Each row below holds a small network's activations on one input, seen along a few directions.
In each table, some parts of the input vary, and every possible input appears once, in random order.
Descriptions start from the smaller parts, as in this example, which fits no table here: ring(8) and (point or (values(2) and line(4)) or ring(11)).
Shared parts are said once, and a part with two or three values counts as separate values.
(in the rows, 128 means zero)

Other details of the inputs vary at random and push rows far along two fixed directions, the same in every table; ignore that.

Table:
x1: [ 99 100  56 137 183  98 106 127  96 162 112 120 193 131 133]
x2: [ 99 130 146  54  78 149 146 133 106 123 145  80  62  95 124]
x3: [203 135 163 194  95 147 124 116 168  91 112 181 123 168  96]
x4: [ 85 153 164  62 121 139 148 133 117 118 143  91  57 105 145]
x5: [214 126 165 191 103 138 145 144 160  77 122 181 139 156 108]
x6: [125 112 106 169 149 106 104 124 133 135 111 151 172 148 121]
x7: [212 127 140 173 108 140 148 141 170  76 113 191 128 175  87]
x8: [124 151 212  86  59 161 158 132 144  67 132 114  27 115 107]
x9: [235 126 153 172  85 144 126 118 137  93 117 179 127 158 102]
x10: [206 133 156 188 110 140 153 148 183  77 127 188 140 160  98]
x11: [105 111  58 139 181 117 105 112 102 171 118 113 185 125 130]
x12: [ 75 142 171  67  83 139 139 131 116 115 129  81  66 100 130]
x13: [ 52 142 140  36 113 129 136 132 102 158 156  61  66  92 166]
x14: [ 48 147 142  39 129 124 139 134  96 150 142  60  75  93 163]
x15: [ 57 136 149  55 115 136 151 142  98 137 144  58  95  76 152]
x16: [ 89 115  68 140 199  88 102 129 109 175 119 125 183 135 155]
x17: [219 135 164 194 103 154 144 130 163  89 126 174 136 154 108]
x18: [ 93 128  71 140 198 106 101 115 112 185 125 116 177 131 155]
x19: [107 151 205  83  65 155 181 161 176  54 128 120  29 134  89]
x20: [102 113  82 145 183 111 105 111 101 173 135 121 197 103 154]
x21: [107 108  61 131 182 110  96 103  90 172 125 122 185 113 135]
x22: [124 128  89 153 180 104 122 138 150 146 121 156 164 153 131]
x23: [137 114 103 160 119 116  86 102 122 165 130 147 168 133 136]
x24: [156 112 108 161 130 123 107 116 121 162 141 143 180 122 147]
Description of these inputs: values(4) and line(6).
Changing only the line(6) part turns x5 into x10. The same change can be made to x6. Which row results?
> x19
Which other rows does x16 become when the line(6) part takes its other values? List them by row number.
> x4, x13, x14, x18, x22
Which other rows does x14 become when the values(4) part takes its other values? List them by row number.
> x9, x12, x15

Table:
x25: [165 110 114 154 107 125 104 113 113 144 125 142 161 133 126]
x26: [136 161 182  90 110 149 182 164 160  78 135 119  49 140 124]
x27: [ 87 143 162  71  97 131 132 132 117 136 141  90  69 111 154]
x28: [213 124 155 180 105 148 138 125 136  86 117 167 140 143 105]
x29: [ 48 110  34 166 222  70  73 113 128 197 104 138 219 147 137]
x30: [119 106  94 168 140 116 115 126 148 116 101 155 169 153  87]
x31: [223 119 138 171  83 143 106  99 131 111 117 179 133 154  99]
x32: [209 118 145 173 106 140 146 141 151  87 128 175 145 145 105]
x33: [ 92 134 158  77  87 155 152 132 114 119 145  76  86  83 129]
x34: [207 122 128 174 126 144 153 146 155  87 120 171 142 159  97]
x35: [ 56 140 129  70 153 117 148 150 120 143 146  86 107  99 158]
x36: [ 58 142 136  76 156 123 139 134 104 142 135  75 103  97 157]
x37: [ 90 146 153  65 103 135 124 116 112 134 139  95  55 114 142]
x38: [ 89 116  63 156 197  97  79 100 106 214 138 122 214 113 174]
Changing only one part turns x27 into x25. The same change can be made to x26. Which row results?
> x34
What is each input in this table made of?
> values(2) and (point or line(6))
Which other rows does x35 become when the values(2) part takes its other values? List them by row number.
> x32

Table:
x39: [140 134 127 148 136 131 123 124 134 139 130 135 142 134 135]
x40: [143 128 118 135 135 123 116 117 128 136 129 147 132 138 130]
x41: [133 126 117 143 144 116 124 133 139 126 124 144 134 146 124]
x42: [144 129 128 142 136 127 121 118 132 138 136 143 141 127 137]
x43: [124 130 144  96  91 140 151 147 137 115 140 113  97 119 121]
x44: [ 29 113  71  74 176 104 112 126  72 188 134  59 154  80 160]
x45: [138 130 120 136 139 116 121 127 132 130 119 143 138 144 126]
x46: [145 125 119 138 139 126 130 129 123 124 121 137 148 132 123]
x47: [137 123 121 142 127 127 114 114 130 132 129 143 141 127 122]
x48: [112 137 152 108 100 145 139 130 134 111 127 108  91 121 116]
x49: [127 137 148 103 108 148 151 134 127 108 129 104  90 121 119]
x50: [145 126 134 146 128 124 117 122 124 139 133 135 144 130 141]
x51: [118 141 147 102 111 139 140 134 132 118 127 113  83 132 124]
x52: [129 134 148  97 110 144 147 132 123 108 136 114  90 112 122]
x53: [139 120 116 144 144 128 134 134 130 120 125 137 145 135 122]
x54: [137 120 126 148 117 123 112 117 122 133 125 136 144 130 128]
x55: [126 118 122 149 135 124 124 130 139 124 121 142 144 135 116]
x56: [139 132 129 144 138 122 127 129 134 131 126 140 147 132 135]
x57: [132 123 124 143 130 122 121 123 132 127 118 141 148 133 118]
x58: [133 129 125 150 143 123 130 135 141 127 129 141 144 134 134]
x59: [122 133 153  98 102 134 134 133 122 117 130 113  87 126 135]
What is each input in this table made of?
> point or (values(4) and line(5))
